These are the activations of a small neural network, seen along a few directions. Each row is one input.
In each table, some parts of the input vary, and every possible input appears once, in random order.
A made-up example of a description, with smaller parts first: ring(8) and (point or line(11) or (values(3) and line(6))).
Shared parts are said once, and a part with two or three values counts as separate values.

A family of inputs:
r1: [-20  10 -14   8  10   3   3 -17  25 -48  25  -7  -5]
r2: [ -6   5 -14 -19  16  15   3 -11   8   0  32  -1 -15]
r3: [-11   3  -9 -12  12  17   9 -13  23   9  27  -3 -25]
r4: [ -8 -16  17  21 -12  -5  -3  29  -6  25 -27  46   7]
r5: [  5 -19   3   1  -5  21  25  19 -28  10 -30   0   4]
r6: [-11  29   4 -12  15   0 -28  17  41  18  31  22   1]
r7: [-17  -9  11  10 -10 -21  11  -1 -23   8 -42 -24  19]
r8: [-12 -17  -7   2 -25  -2  20   4 -16 -13 -36 -16  29]
r9: [-18  15 -11 -11  10 -22  -7 -43  29  -8  10 -20   2]
r10: [-16   0 -21  -8   2 -11  11 -29  30 -33  26 -12  11]
r11: [ 16  38   1   9  -3 -10   8 -30  -6 -18  60 -11  18]
r12: [  9  12  -6 -26  12 -13 -15   7  29   4  37  11 -14]
r13: [ 16 -18  12   2 -10  -9  15  24 -18  10 -26  28   2]
r14: [-12 -10  -9  18 -26  14   7  16 -16 -27 -38 -13   9]
r15: [  7  20 -16 -36  13  -8 -15  -1   7   2  40  12 -13]
r16: [  8  -1  -9 -31  15   7 -14 -10  10  -4  47   5  -5]
r17: [ -2  24  15 -30   6 -12 -27  10  30   7  34  11 -20]
r18: [ 16 -24  15  -8  -6  18  16  14 -26   9 -26  -2   5]
r19: [  1  -3  -4 -28  13  10 -15 -17  13   2  41  -5 -15]
r20: [ -4 -21   4   8  -7  20  28  19 -19  18 -32  -2  -5]
r21: [ 34   8   7  26 -51  -6  14  -2 -42   5  -8 -17  16]
r22: [ -4  18 -17  17  30 -10 -30 -41  35   4   1 -15  -6]
r23: [-10  21  -5  25  26  13 -31 -30  26 -17  12 -13 -11]
r24: [ 22 -25  10 -11 -10  14  17  16 -28   4 -22  11  13]
r25: [ -3  -8   4  49   0   9 -15  16 -16  -2 -41 -21  -3]
r26: [ 20 -10   5 -10 -11  -3  18  19 -31   8 -24  24   2]
r27: [  6 -10  30   1 -16 -12   3  25 -18  11 -26  31  -7]
r28: [ -4 -14   3  45   9 -15  -8  10 -15  16 -45 -21   6]
Q: Changing only one part turns r8 into r10. The same change can be made to r25. Which row results?
A: r23
Q: What do these inputs look like to the network?
A: values(2) and (point or ring(5) or line(8))

A family of inputs:
r29: [-16  11  -6  15   6  -7 -10 -25  19 -17   4 -25  12]
r30: [ 11   0   8   4 -14  -5   6   7 -13   3  -1   0   4]
r31: [ -4  17  -1 -24  10   0 -20  -3  26  10  32  13 -17]
r32: [  5  11 -12 -26  15   6   0  -7  16   0  49  11  -8]
r33: [ -5 -11  -3  -4  -5  -5   4   8   0  -1 -15   3   7]
r34: [ 12  -3   2   0  -7   9   5   3 -17   6  -1  -4   5]
r35: [  4   1   5   6 -10 -11   3  10  -4   5  -9   7   8]
r36: [ -5  11 -22  15   5   2   1 -33  13 -19  10 -22   3]
r37: [ -1  -2   3   1 -10  -1   7   9  -9  -9  -9   8   3]
r38: [ 10   2   6   4 -11  -5   3   8 -12  -1  -6   6   5]
r39: [  0  -4   5   1 -14  -1  10   7 -10  -5  -4   2   2]
r40: [  6  -1   2   1  -5  -9   0   7  -8   9 -12   3   6]
r41: [ -6  -3   2   4  -9  -6   6  11   0  -2 -12   9   7]
r42: [ -1  14   2 -28  11  -5 -12  -3  28   3  35  15  -4]
r43: [-13  15 -13  21  14   0 -16 -12  15 -16   4 -28  -3]
r44: [ -9  -4   4   9  -2  -1   1   7  -1   5 -12  10   0]
r45: [  4  14  -2 -29  16  -4  -9  -7  18  -4  41  16  -9]
r46: [ -4  -6   1  -3  -2  -5   8   7   0   7 -16  -1   2]
r47: [  1  -5   2  -6  -2   1   8   4  -9   0 -13  -1  -1]
r48: [  0  -4   2   2 -11  12  12   7 -10  -6  -2   2   4]
r49: [ -9   8 -11  14   5  -8  -2 -35  13 -19   9 -24   2]
r50: [  2   1   7  12  -3  -5  -2   7  -5  12 -10   8   1]
r51: [  2  -7   0  -4  -3  13  14   2 -10   3  -6  -7   0]
r52: [ -6  -6   3   3   5   1   3   3  -1  13 -16   0  -5]
r53: [ 7 -3  8 14  1  2 -4  9 -4  7 -8  8 -2]
r54: [  9  -5   6   9   6   4  -7   5  -8  11 -11   4  -4]
r55: [  1 -12  -3  -6  -6  13  10   3 -10  -5  -5  -4   4]
r56: [-19  14  -9  20  10  -4 -16 -19  14 -12   4 -28   3]
r57: [ -3  -6   5  11   2   6   0  10   0   0 -11  10  -3]
r58: [ -1  -9   4   5   9   8   1   6  -1   8 -15   0  -8]
r59: [  3  -2   5   7   2  -2  -5   3  -9  16 -12   4   0]
r60: [ 11   0   3  -1  -6  -3   0   4 -16   3  -8   2   4]
r61: [  2  -7   3  -5  -6   0  12   3 -11   4  -8  -7  -2]
r62: [ -8  11 -12  13   8  -6  -5 -32  14 -22   5 -22   4]
r63: [  0 -10  -2  -7  -5   1   5   6  -8  -7 -12   2   4]
r64: [ -2 -15   0   4   7   8  -2   8   0   0 -14   4  -3]
r65: [ -7 -12  -1   2   2   1  -1   5  -1   5 -16   4   0]
r66: [  3  10  -1 -28  14  -5  -4 -10  16   1  48  12 -10]
r67: [  3  13  -3 -22  12   4 -22   3  27   4  34  12 -23]
r68: [  1 -12  -1  -7  -9   0   8   4 -10  -4  -7  -3   3]
r69: [ 11  -1   5   4 -12   8   8   7 -13   2   1   0   6]
r70: [ 12  -3   5  -1  -9  -4   3   3 -17   7  -3  -3   3]
Q: Changing only one part turns r57 into r44. The same change can be made to r54. Which row results?
A: r59
Q: Changing only one part turns r40 into r34. The same change can be made to r42. Which row results?
A: r32
Q: What do these inputs look like to the network?
A: line(6) and (values(2) or ring(5))
Q: Start at r39 and move only the ring(5) part, one step at a time. The first step leads to r30. Which rows follow, in order?
A: r70, r61, r68
Q: Which other rows does r56 become when the line(6) part takes its other values? List them by row number.
A: r29, r36, r43, r49, r62
Q: Start at r53 and move only the line(6) part, one step at a time. The first step leads to r50. Which rows follow, in order?
A: r35, r38, r30, r69

A family of inputs:
r71: [-16   8  -7  -2  -1  -8  -6 -26  24 -17  14 -25  -2]
r72: [ -1 -27  -2  -2   4  20  24  10 -12   6 -25  -4 -10]
r73: [ 26  -7   6  -1 -24  25  15  18 -32  -4   8  -3   7]
r74: [ -5   9  -5 -12  11   5  -8  -5  24   7  29  22  -6]
r75: [-25  13  -6  -7   7  -5   3 -14  18 -30  23 -22   8]
r76: [ 20  13 -12 -13  -3  16   5  -4  -2 -13  51  -6  -8]
r77: [  4  -7   0  40   0  -1  -2  -3 -19   3 -34 -10  14]
r78: [ -7  -8 -15  16 -21  -4  13  -5 -13 -21 -32  -5  17]
r79: [ 12  17  -8 -24   9   1   4 -21   8  -4  29   2   1]
r80: [  9 -22   3 -14   1   3  16   4 -23   8 -22  -3   2]
r81: [ -2   2  -1 -12  18   4 -29   4  30  -8   9  10 -17]
r82: [-11 -13 -14 -15  18  16  -4 -16  13  -3  24  -5 -20]
r83: [ 11  -9  18  -6 -23 -11   1  16 -23  15 -14  12   3]
r84: [ -7  17  -4  16  16  -1 -23 -22  15   4  10 -27   4]
r85: [  5 -11   6   0  -1   1  -7  34  -6   5 -38   5 -10]
r86: [ -6  13 -14  10  14 -12 -15 -20  21   0  15 -30   7]
r87: [-16  19 -27  -9  -5  -9  -5 -21  21 -22  14 -21   3]
r88: [ 14  -6  14  -2 -17 -13  -6  20 -29   8 -13  12   7]
r89: [-15 -12   5  18 -11   0  22   1 -14 -27 -24  -6  20]
r90: [  3  16  -3 -10  11 -13  -2  -2  18   3  33  18  -7]
r91: [ -1  15  -1 -12   8  -7   0  -4  24   5  30  18  -8]
r92: [  1  -8  14  -3 -17  -4  17  22 -11  22 -17  12   1]
r93: [  5  -8  11  -1 -14 -10  11  23 -19  18 -12  12   3]
r94: [  2   1   7  51  -3   7   4  -2 -22  -1 -39  -9  -4]
r95: [ -1 -12  13  -1  -8   5   5  27  -9  19 -24  10   3]
r96: [  5 -14  -6  34  -3 -10   4  -3 -14   1 -30 -13  19]
r97: [  3   0 -10 -25  22   0  -1 -22   5  -3  21  -3 -11]
r98: [ -2 -10   8  -4 -12   7  12  22 -10  23 -18  15   0]
r99: [ -5   6   3 -11  16   5 -16   0  27   3  23  18  -2]
r100: [ 12  17   5 -11   8 -17 -15  -4   9  -5  30  15  -6]
r101: [-11  24   0  23  10   5 -21 -22  12   1   7 -27 -15]
r102: [-13   3  -5 -11  20   9 -20   1  22  -1  18  16  -7]
r103: [  9  14   6 -13   3 -16 -10  -8  14   0  31  16  -9]
r104: [ -9 -12   4   0  -1   8   2  30 -14  12 -28  10  -2]
r105: [ -4 -18   4  25 -18  -4  16 -10  -7 -16 -33  -8  12]
r106: [ 16  -6  10 -13 -16   7  16   2 -24   9 -15   1  15]
Q: What do these inputs look like to the network?
A: values(2) and (line(4) or line(6) or line(8))
Q: Changing only the values(2) part turns r106 into r79. The same change can be made to r88. Which row results?
A: r100
Q: Which other rows does r91 become when the values(2) part takes its other values? List them by row number.
A: r92

A family of inputs:
r107: [  6  26  -6   2  -1   4  -3 -32   8   1  33  -9  -8]
r108: [ 23  -6  21   1 -25   4   1  42 -37  26 -28  25  12]
r109: [  1 -24   3 -11 -23  -6  26  11 -22  -5 -27 -10  -2]
r110: [  3   1 -16 -18  20   9 -15 -19  26 -12  17  11 -14]
r111: [-27   4  11 -15  23   3 -26  16  22  23   8  13 -23]
r112: [ -5  22  14 -10  -2 -18 -12   2  23 -17  32  13   5]
r113: [ -6   2 -14 -11   3  -9  -6 -26  -5  -8  10 -36  12]
r114: [-18 -31  -1   5 -12  10  24   1  -4  -4 -34 -18  16]
r115: [ -1  -1 -28 -28  12   9  -7  -9  27 -14  22   4  -7]
r116: [ 11 -15   6  11 -14 -17  13  16 -27  11 -30  12  -4]
r117: [  5 -15  11   1 -15  -7  22   3 -26  -2 -36   1  -5]
r118: [ 13  20   1  12   1  -5  -8 -20  14   8  39  -4  -9]
r119: [ -1  -3  -7  39   4   9   1   5 -14 -13 -13  -8  -1]
r120: [  3  -5  10  12 -22 -20   3  27 -20  13 -47  12   0]
r121: [-13 -13 -11  14  -7  23  11  -1  -9 -31 -11 -32   3]
r122: [ -7   1 -15 -32  23  17   7  11  26   8  17  -1 -17]
r123: [ -8   3  -4 -22  30  16  -3   0  22  13  13   8 -23]
r124: [ 28 -15  19  -9 -18  17  20  20 -41  12 -17  15   7]
r125: [ -7  -4  -2  28   3  22   9  -9 -13 -27 -18 -19   0]
r126: [ 22 -26  12 -20 -25  17  23  28 -37   8  -8   4  10]
r127: [ -8 -19   2  29  -3  -4  12   6 -10  14 -36   7  14]
r128: [ -1  21  -6 -21   2  -9   8 -18  12 -21  39  12   7]
r129: [-11  -3   3 -13  32   6 -10   7  18  22  21  14 -22]
r130: [ -7  18 -17 -31  -7 -10  15 -10  11 -22  45   6  13]
r131: [-14 -21   7  18  -4   9  21  -8  -8   1 -42  -4  14]
r132: [ -9   6  -3  40  -5   5 -12  18  -4 -12 -28  -7   5]
r133: [ 11  10  -4  15  16 -20 -14 -19   1   7   7 -18   9]
r134: [ 32 -16  15   1 -16   7  11  32 -42  23 -11  25   9]
r135: [-13   3   3 -12  14  -3 -38  -2  31  -4  11  13 -15]
r136: [  1  -4  -6 -10  22   1 -22 -11  26  -4  24  15 -14]
r137: [  6  30  10  13  -6  -7 -22  -7  23   5  25  -7 -10]
r138: [  3  14   3 -11   3 -16   2  -9  16 -14  45  15   6]
r139: [-17 -10   6  29 -12  -7   0  16  -1  17 -53   9  19]
r140: [  3  20   2  16   8 -23 -27  -6  10   7 -10 -19  10]
r141: [ -2  20 -17 -11 -11   5   2 -25   6  -1  41 -15  -1]
r142: [  3  11  -3   2  14 -10  -9 -32  -3  -5   1 -28   7]
Q: What do these inputs look like to the network?
A: line(4) and line(9)
Q: Changing only the line(4) part turns r119 into r132. The same change can be made to r116. Which row results?
A: r120
Q: Which other rows does r122 become when the line(4) part takes its other values? List them by row number.
A: r111, r123, r129
Q: Which other rows does r126 become when the line(4) part takes its other values? List them by row number.
A: r108, r124, r134

A family of inputs:
r143: [  0  30   2  -3  -3 -27   0 -28  30 -26  35  -5   8]
r144: [-32   9 -12 -26  12  -5 -18  23  46   7   6  14 -17]
r145: [ -2 -18  -4  21  14  11   1  -5 -13   1 -52 -28   4]
r146: [  8  -7  -4  31  -1  28   2   3 -21   7 -32 -32  -3]
r147: [ -6   4  -9   2  33   0 -22   7  34   6  26  30 -16]
r148: [  1  38   0   9   3   0 -10 -26   9 -16  53  -4   5]
r149: [  1 -19  12  28   9  12   1  22  -6  13 -39  36   0]
r150: [ 23  -6  24   8 -27  -1  -5  26 -29  16 -27  23 -13]
r151: [  6  -2   2  26 -33 -31  12   2 -13 -18 -20 -13  33]
r152: [-12   7 -15   1  35   4 -14 -32  28  -5  12 -24 -22]
r153: [ 19  16   9 -21   7  -8 -34  12   6   1  34  18 -16]
r154: [  4 -11 -26 -54  -9  27  26 -26  13 -26  43   2   5]
r155: [-15 -18  -4  18 -11 -23  -1  -9 -15   0 -42 -14  26]
r156: [-23  18 -12  -8  14 -24 -10 -37  27  -9  13  -9  -7]
r157: [ -4   6  -7  12  22  21 -20 -23  19   4  39 -29 -18]
r158: [-32 -23  24   1  -6   6   1  37   6   9 -47  16   4]
r159: [ 29 -18  22  -9 -21  -6  32  22 -42  47 -19  21  -3]
r160: [ -1 -35  -8 -23 -18  24  56  16 -42 -35  -8  -6   4]
r161: [ 26  11   8 -47  10  -6  -5  10  -6  29  37  15   6]
r162: [ 11  17  -3  34 -30  -1   9   6 -32  -8 -13 -12  22]
Q: What do these inputs look like to the network?
A: values(2) and (point or line(4) or ring(5))
Q: Start at r148 and move only the ring(5) part, one step at a time. The first step leads to r143. Which rows follow, in order?
A: r156, r152, r157

A family of inputs:
r163: [ 27 -14  14 -19 -14  22   7  33 -24  19  -3  23 -10]
r164: [ -8  26   2 -11   9  -4  -4   9  32  -2  40  31 -22]
r165: [ -6  -1   1 -17  14  -2 -18  -9  30  31   9  27 -16]
r166: [ 11  -1  -2  14 -27  -8  15   0 -13 -17 -29  -2  31]
r167: [ -5   9 -25  20  -3  12  13 -20   0  -5   5 -43   5]
r168: [  5 -16   0 -31 -11  25  31  16 -25  -9  10  16   7]
r169: [ 14  17  -8 -16  25  -7 -17 -15  16   2  57  12   7]
r170: [-15  -8  13  45  15   0  -7  -6  11  -2 -30 -10   1]
r171: [-27   8  10  -9  15  -6 -31  22  27  21 -12  -4  -3]
r172: [  4   2  12  27 -22 -17   3  13 -36  15 -31   4  10]
r173: [-14 -16 -14  12  27  -4 -14   7   9  -1 -40   4 -13]
r174: [  6  17 -11 -24  -3 -11 -17 -20  17 -30  44 -17  -9]
r175: [ 22 -15  22   0  -7  -3   4  31 -28  27 -26  13  -8]
r176: [ -1 -23  -2 -18 -24 -10  41  -4 -21 -10  -1  -7  17]
r177: [  1  17  -5 -10   9   0   8 -45   0 -17  19 -28  -1]
r178: [-17  -3  -6  35  -3  14 -14 -10   2 -22 -12 -17   4]
Q: What do these inputs look like to the network?
A: ring(6) or ring(10)
Q: Start at r163 and move only the ring(6) part, one step at a time. The first step leads to r175. Which rows follow, in order?
A: r172, r166, r176, r168
